Each row below holds a small network's activations on one input, seen along a few directions.
Each table varies a few parts of the input and shows all the possible inputs, shuffled.
Descriptions start from the smaller parts, as in this example, which fits no table here: ring(5) and (point or line(11) or (values(3) and line(6))).
Shared parts are said once, and a part with two or three values counts as separate values.

Other details of the inputs shift rows strongly along two fixed directions, in all tables alike. That doesn't count.

A family of inputs:
R1: [-21 -22  27  65   9  45  -1  20  25 -25 -21   0 -21 -75 -25  18]
R2: [-26 -14  -8 -49 -15  -1 -26  33   5 -61 -45 -11  93  -5  35   4]
R3: [  7  16  35  62  15  62  -9   3   1 -23 -37  26 -18 -49 -50  27]
R4: [-39  13 -18 -72 -35  20 -43  30  -4 -10  -6 -36  91  -4  10 -26]
R5: [  34    3   -7   10   64  -27   50  -41   31   53   49  -27 -115   28
  -11  -23]
R6: [  25  -13    4   17   63  -32   65  -40   19   43   44   -4 -113   33
  -17  -28]
R7: [ -5  25 -10 -60 -44  27 -41  13 -36 -32 -26  18  97   9   2  14]
R8: [ 17  12  46  67  26  43 -34  40   4 -29 -54  18 -40 -13 -50   8]
R9: [ 21 -11 -42 -59 -37 -96  44 -54 -38  63  81  14   8  74  67  -8]
R10: [-26   0   2  52 -10  51  13   9   2  16   4  14 -48 -49 -37   9]
R11: [-24  -8  11  73  -9  37  19   4   7  -3  -7  15 -42 -55 -29  11]
R12: [ 27 -24  11  55  41 -79  71 -75   2  77  67  14 -96  31  14 -20]
R13: [  2  22   3 -52 -34  14 -68  52 -30 -40 -45   8  76  42  -1  -4]
R14: [ 14   0   8 -30 -26 -10 -67  44  -9 -61 -56   3  91  26  16  15]
R15: [ 22  37  26  45  27  66 -54  45  12   0 -36  -8 -51 -16 -57  10]
R16: [  15  -14  -33  -62  -17 -109   39  -61  -31   69   78    5   15   87
   61  -29]
R17: [-32 -26  38  63  28  37  -7  14  35 -22 -27 -12 -12 -65 -35  -3]
R18: [  33   12  -13   23   52  -22   43  -37   13   73   46  -12 -106   20
    4    0]
R19: [-23 -24  -1 -64  -5  -8 -20  26  22 -82 -43 -27  87   1  22 -20]
R20: [ 43  -2 -19 -36 -25 -59  -3 -41 -25  -5  13  20  69  36  47  33]
R21: [ 12  -2 -37 -71  -7 -73  30 -28 -27  36  40   7  17  79  58 -13]
R22: [-27 -19  12  73  -8  46  -2  17  22 -25 -23   5 -16 -77 -27  25]
R23: [-22  16   7  30   1  72 -13  29  18  12  -2 -19 -36 -63 -38   6]
R24: [ 47  34   1  37  26  13   7 -40   0  54  29   9 -69  -5 -27  29]
R25: [-14  -4  26  49  40  36  20  15  17 -14 -29   4 -51 -33 -26  -2]
R26: [-32 -10  -1 -72 -12   2 -11  33   7 -76 -41 -20  79  13  12 -35]
R27: [ 11   9 -61 -56 -54 -65  16 -40 -25  58  66  -8  23  45  57   5]
R28: [-39  -7  -5 -38 -55  10 -18  30 -16 -46 -19   2  87 -14  24  -5]
Description of these inputs: line(4) and (values(2) or line(5)).
- The inputs of R23 and R1 match in every part but the line(4) part. If R18 is changed in the same way as R23 into R1, which row does it become? => R2
- Which other rows does R26 become when the line(5) part takes its other values? List them by row number. => R11, R12, R25, R28
- Which other rows does R14 become when the values(2) part takes its other values? List them by row number. => R20

A family of inputs:
R29: [ -3 -24  -2  33   8 -41  36 -26   7  14  15   6 -19   4  22   1]
R30: [-44   8   8  21 -16  58   1  13  -4  -6   0  12 -10 -48 -40  -3]
R31: [-14   7 -10  13  -7 -21  27 -17 -13  43  37   6 -36  14  11 -10]
R32: [ 48   1  14  29  25 -41  -7 -31  -8  12  -3  20 -21  33   5  21]
R33: [ 20  11  -9 -78 -42 -48 -49  12 -53 -25 -16  19 111  77  39  -3]
R34: [ 58  15   8  20  26 -32 -10 -31   5  27  15   7 -18  17   6  27]
R35: [-40   1  13  17  -1  52 -23  42   8  -5 -11 -12 -23 -26 -31 -15]
R36: [ 35  -1   8  31  -6 -29  15 -14 -29  20   8  35 -38  29   2  16]
R37: [ 14  32  21  28   5  57 -44  23  -9  -3 -30  14 -16  -3 -42   7]
R38: [  4  12 -31 -78   3 -16   6 -11  -3   8  10 -20  38  29  26 -11]
R39: [-20 -14   8  30  -2  50   9  -1  20 -19  -7  -5  17 -71 -24  13]
R40: [-28   4 -15 -87 -38  18 -53  44  13 -81 -43 -42 120 -11  21  -9]
R41: [-33 -16  -2 -28 -17  31 -39  42  18 -45 -26 -35  69 -36   7   0]
R42: [  4 -12 -14  17   7 -30  26 -34   8  23  31 -13 -18 -12  32   9]
R43: [ -2   0 -22   6   1 -17  26 -27   1  51  32 -10 -23  -8  16  -1]
R44: [ 33  -7  -2   4  55 -20  42 -43  22  21  25 -17 -50   7   7   2]
R45: [ -4 -22  12  16   9 -38  22   0  -4  27  24  11 -40  22   8 -22]
R46: [ -10   -9  -26 -104  -19  -50   -5    2  -11  -49  -19   -6  101   56
   56  -12]
R47: [ -5  11 -23 -70  -4 -14   5  -2 -19   1  12  -3  28  53  21 -23]
R48: [ 17  13  10  33  -1  44 -29  19  16 -27 -29   8  -1 -51 -12  37]
R49: [ 26 -10 -18 -21 -31 -48 -10  -8 -21 -16 -11  23  51  35  32  26]
R50: [ 39  22 -15  11 -10 -10   3 -20 -10  39  23   7 -31  12   8  35]
R51: [ -9 -14   9  28  -3 -32  38 -18 -13  28  20  14 -32  12  18 -16]
R52: [-12 -13  20  31  24  27  -6  29  32 -45 -36 -14  -7 -25 -34 -12]
R53: [-15  14   4   1  13  49 -19  26  27 -11 -22 -32 -17 -37 -37 -12]
R54: [  3  -6 -17  -2  11 -21  11  -7  13  49  36 -13 -34   2   6  -6]
R55: [-22 -14  -7 -34 -44 -35  23 -16 -28  -5  19  23  48  18  25 -14]
R56: [  3  24   7  30 -16  57 -28  32 -15  -7 -21  18 -14 -14 -33  19]
R57: [  2 -34   4  21  15 -42  20 -16  15  12  18  -2 -30  16  22  -6]
R58: [ 52  32   2   9  14 -13 -12 -23  -3  47  17   4 -27  25  -5  21]
R59: [-22  -4  32  21  13  38  -8  36   9 -35 -35 -10 -18 -16 -39 -25]
R60: [-34 -21  15  35  -8  32  11   2  17 -36 -19  14  13 -51 -19   7]
R61: [-23  14  13  11   8  54 -18  34  14 -17 -22 -15 -26 -18 -44 -25]
R62: [ 12  -2  12  -9  36 -27  37 -14  -7   9  11  13 -43  35   5 -24]
R63: [-32   4  -4  13  -9  58   2   1   8   2  -5  -5  -3 -69 -34   8]
- The inputs of R58 and R33 match in every part but one. If R54 is changed in the same way as R58 into R33, which row does it become? => R45
- Describe the family of inputs behind these rows. => ring(5) and (values(2) or line(5))
- Which other rows does R42 become when the line(5) part takes its other values? List them by row number. => R39, R40, R41, R44

A family of inputs:
R64: [ -7  -2 -20 -48   9 -31  16 -24   0  22  23 -21  24  20  34 -18]
R65: [ 21  -8   3 -35  12 -41  -3 -13 -16   7   4   9  25  47  27  -1]
R66: [-15  12  28  61  -5  82 -59  50  14 -23 -39  -1 -10 -67 -52  26]
R67: [ 53  10 -33  -4  -9 -53  16 -37 -20  45  40  20 -20  47  38  33]
R68: [-24   3   8  39  42  62  16  24  39 -17 -20 -23 -63 -57 -36  -6]
R69: [ 37  -7  12  56  15 -51  16 -29  -5  39  22  14 -63  24   7   2]
R70: [-25  21  15 -20 -30  51 -20  37 -19 -32 -18   7  26  -9 -32 -21]
R71: [ 12 -14 -29  -5 -28 -61  18 -34 -12  53  61  -5  -5  19  41  10]
R72: [ 29  15  -4   2  -4 -17  -8 -23 -17  34  22  20   9  17  17  28]
R73: [  3 -12  46  62  36  41 -21  34  26 -14 -31   1 -63 -34 -47  -2]
R74: [   0  -22   16   59   51   17   51   -6   31   12   11    4 -101  -32
  -23   -1]
R75: [-42   1 -21 -54 -57  10 -43  43 -27 -18 -20  -2  78  26   4 -27]
R76: [-10 -23 -10 -40   9 -40  22 -16  -8   7  23   2  27  21  30 -13]
R77: [-60 -23  35  35   7  88 -32  74  38 -58 -51 -20  11 -78 -51 -17]
R78: [ -4  14  -1 -16  -3 -11  15  -8 -27  35  20  25  -9  32   1 -17]
R79: [ 29 -11 -11 -32   8 -45  10  -9  -9  -2   4   9  -3  54  30   7]
R80: [-37  -3   8   0 -25  36  -8  10   7 -49 -31  -3  47 -42 -19  -5]
R81: [-37 -13 -14 -33 -48 -32 -13  15 -12 -26  -2 -11  79   6  35 -12]
R82: [-34 -16  -7 -73 -33   6 -16  16   0 -59 -18 -10  90  -2  11 -18]
R83: [ 23  -4 -17 -13  21 -43  44 -54  15  35  49 -15 -43  25  11 -17]
R84: [-23  -1 -18 -33 -48  41 -28  10  -7 -32  -9  -4  74 -38  -5   9]
R85: [  2  24 -17 -95 -32  -6 -49  21  -8 -50 -33 -24 108  34  17 -11]
R86: [  4   9  -8 -17 -23 -12 -15   9 -15 -32 -28  13  41  21  24  12]
R87: [-14  27  23  28  33  86 -30  54  34 -45 -65 -20 -25 -47 -48   9]
R88: [ 12  -4 -20  24  -6  -5  33 -22   0  35  29   5 -45 -20  12  25]
R89: [-28  -7   5  17  16  24  -4  21  32   0  -3 -36 -20 -30 -15 -21]
R90: [ 23   5  35  89  51  12  18 -20   3  27  -4  24 -76 -18 -32  15]
R91: [ -1  -2 -14  -8 -15 -16  15 -30 -10  40  32   8  11  -9  24  17]
R92: [ 28  12   1 -18  29 -22   0 -18   0  27   6 -11  -6  35  13  -2]
R93: [-36  16 -28 -87 -60   9 -25  45 -43 -37 -23   5  91  38  26 -16]
R94: [ 36  -6  -1 -33   6 -49   5 -23 -10  -4  13   9  11  51  12   0]
R95: [ 24  24  14  52  10  51 -22   3   8  -4 -11  15 -30 -44 -51  31]
R96: [ 53   1  11  47  20 -41  30 -50  -6  30  22  19 -59  29  -7   9]
R97: [ 42   5  -5   2  23 -60   7 -27   7  47  31 -16 -49  48  20 -10]
R98: [ -9 -13  18  60  29   0  40 -30   8  30  13  12 -49 -28 -11   1]
R99: [-27  -5   2  30  -2  21  22   8  10 -21 -20   4 -13 -38  -4   3]
- The inputs of R87 and R92 match in every part but one. If R74 is changed in the same way as R87 into R92, which row does it become? => R76
- Describe the family of inputs behind these rows. => values(4) and (point or (values(2) and line(4)))
- Which other rows does R91 become when the values(2) part takes its other values? List them by row number. => R72
- Which other rows does R96 become when the line(4) part takes its other values? List them by row number. => R85, R94, R95
- Which other rows does R89 become when the values(4) part takes its other values? List them by row number. => R64, R68, R83

A family of inputs:
R100: [-48  -4  -3 -11 -20  21 -12  56   1 -22 -21 -13  17 -17   3 -14]
R101: [-12  16  -7 -37 -42  36 -42  42 -20 -43 -31   7  53   9 -15   0]
R102: [  8   5  -1 -11 -19  35 -24  25  -7 -36 -29   7  45 -18  -6  26]
R103: [  5 -17   0 -30   7 -65   6   2  -5  14   9 -11  14  59  30 -29]
R104: [  5 -12  -4  35  25 -34  61 -38  -2  32  31  24 -75   8  14   5]
R105: [ 12 -14   7  -4   8 -47  33 -21  -6  14  24  11 -37  37   3 -23]
R106: [-27  -5  17  47   4  39  20   7   6  -1  -8   5 -49 -36 -41 -20]
R107: [-14  20  -6 -77  22  40 -33  26  18 -45 -38 -51  60   4 -12 -21]
R108: [ 13  14 -28 -23 -24 -33  10 -30 -32  25  16  20  27  32  26  12]
R109: [-35  -9  -5 -37 -37  25 -17  41  -8 -55 -30   1  57  -2  -7 -22]
R110: [-33  -5  29  43   3  40  10   2   6   4   6   5 -29 -41 -46 -24]
R111: [ 24  10 -26 -53 -39 -45   5 -15 -32   1  16  12  52  34  54  29]
R112: [ 22  18 -26 -11  38  -5  54 -29  26  47  43 -21 -76   8  10  -6]
R113: [ 18   6   4  26   4 -25   7 -28 -14  82  53   4 -54  23  -2  -2]
R114: [-31 -10  14  43  14  38  22   0   8  -4 -19  13 -30 -45 -26  -3]
R115: [-45 -11  19  27  -2  34  -9  29   6  12   4 -13  -3 -36 -28 -22]
R116: [ 33   9  43  57  47  34 -11   4  13 -14 -31   7 -37 -26 -38  17]
R117: [ -5 -16 -11  11  -5 -35  31 -11  -3  47  32  -4 -37  20  24 -24]
R118: [-20 -20   2 -11 -13  25  -3  21   5 -51 -24   0  42 -27   3   5]
R119: [ 27   7 -12 -35  -3 -45  -3 -25 -25   7  10  24  21  51  23  13]
R120: [-11  26   7  25 -11  45  -8  29 -10 -15 -15  12 -27 -13 -34   9]
R121: [ 25  11  -8  34  13 -24  20 -12  -7  62  38   9 -90  29  13   7]
R122: [-10  -4 -20 -32 -29 -47  30  -9 -20   0  26   8   5  38  31 -17]
R123: [-19 -12 -15 -32 -20 -39  19 -36 -21  13  32  15  46  19  30 -16]
R124: [ -7 -10  36  49  53  24  15   4  17 -20 -35  10 -36 -19 -37 -10]
R125: [ 42  -1 -17 -25 -11 -55 -17 -21   1  12  13  -3  25  35  35  22]
R126: [ 29  15  -4  35   2 -18  29 -40 -18  55  39  19 -74  25  -8  -1]
R127: [ 20 -19  -5 -18  10 -69   2 -26  14  -8   8 -16  29  35  45 -11]
R128: [ 22   5 -12 -34  -8 -43 -20   2 -18  28  18   3   3  61  32  -8]
R129: [ 53  13  17  31  34 -36  17 -32  -9  35  21  16 -67  55 -14 -10]
R130: [  8  11  18  45   5  46  -1  -2   0   4 -17   8 -26 -49 -30  29]
R131: [ -7  16  12 -32  -8  19 -66  55 -10 -31 -45 -14  58  19  -5 -14]
R132: [  7   7   9  42  18  46  -3  10   0  -7 -24  24 -35 -23 -39  24]
R133: [  0   7   9  41  16  46 -25  35   5  10 -13   0 -54 -16 -35   5]
R134: [-24  -1  20 -18  -2  13 -19  35  -2 -55 -41  -5  44   6 -21 -34]
R135: [ 24  14   6  26   0 -21  19 -44 -20  64  55  21 -51  23 -16  -3]
R136: [ 16 -15  -5  23  13 -41  58 -36   2  21  37  16 -51   1  34   7]
R137: [  2  17 -46 -73  -1 -18  17 -25   4  28  31 -33  13  19  26 -16]
R138: [ 21   6  -8 -22 -23 -38   2 -36 -27  30  43  12  43  15  25  20]
R139: [-30 -10  12 -14   4  20  -9  20   4 -47 -37  12  36 -12  -6  -9]
R140: [ -2 -20  -6 -38  -7 -57   4   2  -6  15  18  -4   6  48  34 -23]
R141: [-24 -13  10  31   1  36  13   2   6 -23 -13  -1  -2 -51 -11   3]
R142: [  1  12 -31 -50 -43 -35 -21   4 -34  34  16  -6  38  46  41  -6]
R143: [  2   2 -16 -28 -38  21 -53  34   7 -40 -36 -13  74 -16   9  27]
R144: [ 23  10 -19 -45  42 -19  23 -29  18  25  30 -29 -39  24   4 -11]
R145: [-13 -11  21 -18   8  11 -16  24   4 -64 -43  -8  63 -14   2 -10]
R146: [ -9 -17 -34 -43 -40 -55   1 -26  -4  -2  18 -16  63  17  62  -1]
R147: [  9   8   8  66   8  38 -14   0  21  13 -14 -10 -42 -57 -31  31]
R148: [ 46   3 -12 -26  -1 -64 -27 -20  -2   0   3 -11  42  46  35  13]
R149: [-31 -16  11  42   0  26  -9  -1  26  -8   3 -19  10 -58 -17   3]
R150: [-33 -14  -7 -17 -13  28  -3  29  -2 -50 -34  10  47 -14  -5  -5]
R151: [-22  21 -11 -34 -38  36 -27  37 -18 -41 -38  17  67  -7   7  20]
R152: [ -4 -18  32  36  30  25  13   7  20 -27 -22   6 -27 -42 -21   4]
R153: [-22 -22 -10   0 -14  18 -19  23  24 -46 -23 -18  39 -29   8   6]
R154: [ -5  15 -42 -98 -14 -16   3 -25  -1  27  41 -35  66  25  31 -22]
R155: [  3   8  20  66  10  38 -21  -6  22  22   3  -8 -29 -62 -42  28]
R156: [ 10 -25 -16 -36 -10 -66   1 -22   9  -8  14 -12  36  27  48   0]
R157: [-17 -12   8  67  19  29  14  10  38 -13  -9 -10 -51 -59 -12  16]
R158: [ -7  14 -14  -8 -33  24 -36  33   8 -30 -32 -14  48 -27   7  33]
R159: [  7   9  12 -40 -24  24 -45  28  -6 -50 -42   7  74 -12   6  17]
R160: [  0  12  -3  10  48  66  16  11  42   2  -3 -30 -61 -38 -43  -4]
R161: [-22 -15  34  57  20  40  17 -12  15   2   4   3 -29 -67 -33   5]
R162: [ 54   7  16  38  50 -37  22 -42  -6  34  14  25 -63  41  -8   7]
R163: [-36 -18  -1 -12 -15  22 -17  52   4 -24 -24 -13  21  -9  -8 -15]
R164: [ -7  15  25  54  14  50  -1  -9  -1  23  -4  23 -28 -42 -50  16]
R165: [ 44  10  12  25  20 -25  17 -34  -7  38  29  24 -75  44  -8  -5]
- The inputs of R126 and R120 match in every part but one. If R108 is changed in the same way as R126 into R120, which row does it become? => R151
- The inputs of R144 and R154 match in every part but one. If R165 is changed in the same way as R144 into R154, which row does it become? => R135
- Describe the family of inputs behind these rows. => line(6) and (point or (values(2) and line(5)))
- Start at R133 and move only the line(5) part, one step at a time. The first step leads to R101. Which rows follow, in order? => R132, R102, R143
